Questions about the table below.
1) What is the smallest entry in the first column?
2) What is the entry just left of 140?
3) What is the last entry, reading row by row?
4) What is the entry in the bottom-left corner?
5) What is the third entry from the end, reading row by row?
6) What is the entry directly below the smallest entry?
7) What is the 2nd entry on the main diagonal?
8) What is the entry just right of 56?
121; 185; 80; 172; 163; 32; 119; 74
128; 167; 80; 174; 165; 56; 123; 87
107; 86; 28; 172; 105; 135; 119; 135
116; 133; 211; 74; 140; 179; 132; 152
1) 107
2) 74
3) 152
4) 116
5) 179
6) 211
7) 167
8) 123

m =
150; 116; 58; 84; 132; 152; 161; 163; 186; 215; 177; 126; 150; 127
107; 168; 58; 106; 188; 107; 222; 168; 27; 214; 106; 154; 132; 165
151; 168; 77; 84; 188; 84; 182; 168; 27; 215; 133; 154; 120; 165
151; 147; 98; 106; 162; 84; 167; 167; 99; 187; 153; 133; 120; 137
148; 117; 135; 117; 137; 158; 143; 114; 122; 181; 177; 126; 146; 136
130; 164; 115; 103; 163; 161; 178; 140; 136; 194; 165; 151; 120; 138
144; 91; 118; 108; 156; 161; 171; 150; 106; 155; 153; 136; 159; 144
147; 129; 87; 114; 151; 132; 143; 142; 186; 174; 146; 131; 144; 127
113; 91; 142; 127; 132; 134; 213; 161; 146; 157; 106; 145; 167; 158
107; 137; 142; 127; 145; 95; 222; 114; 176; 155; 107; 139; 167; 134
Indices start at 1.
The entry in row 3 and column 2 is 168
Read off the entry in row 1 and column 2.
Answer: 116
The entry at row 2, column 1 -> 107
Read off the top-right entry.
Answer: 127
Read off the entry in row 3 and column 1.
Answer: 151
The entry in the bottom-left corner -> 107
Read off the entry at row 1, column 1.
Answer: 150
Read off the entry at row 1, column 3.
Answer: 58
Read off the entry just left of 99.
Answer: 167
Read off the entry directly below 148.
Answer: 130
Read off the entry in the bottom-right corner.
Answer: 134
Read off the entry directly below 156.
Answer: 151
The entry in row 2 and column 2 -> 168
Read off the entry directly below 178.
Answer: 171
Read off the entry at row 2, column 3.
Answer: 58
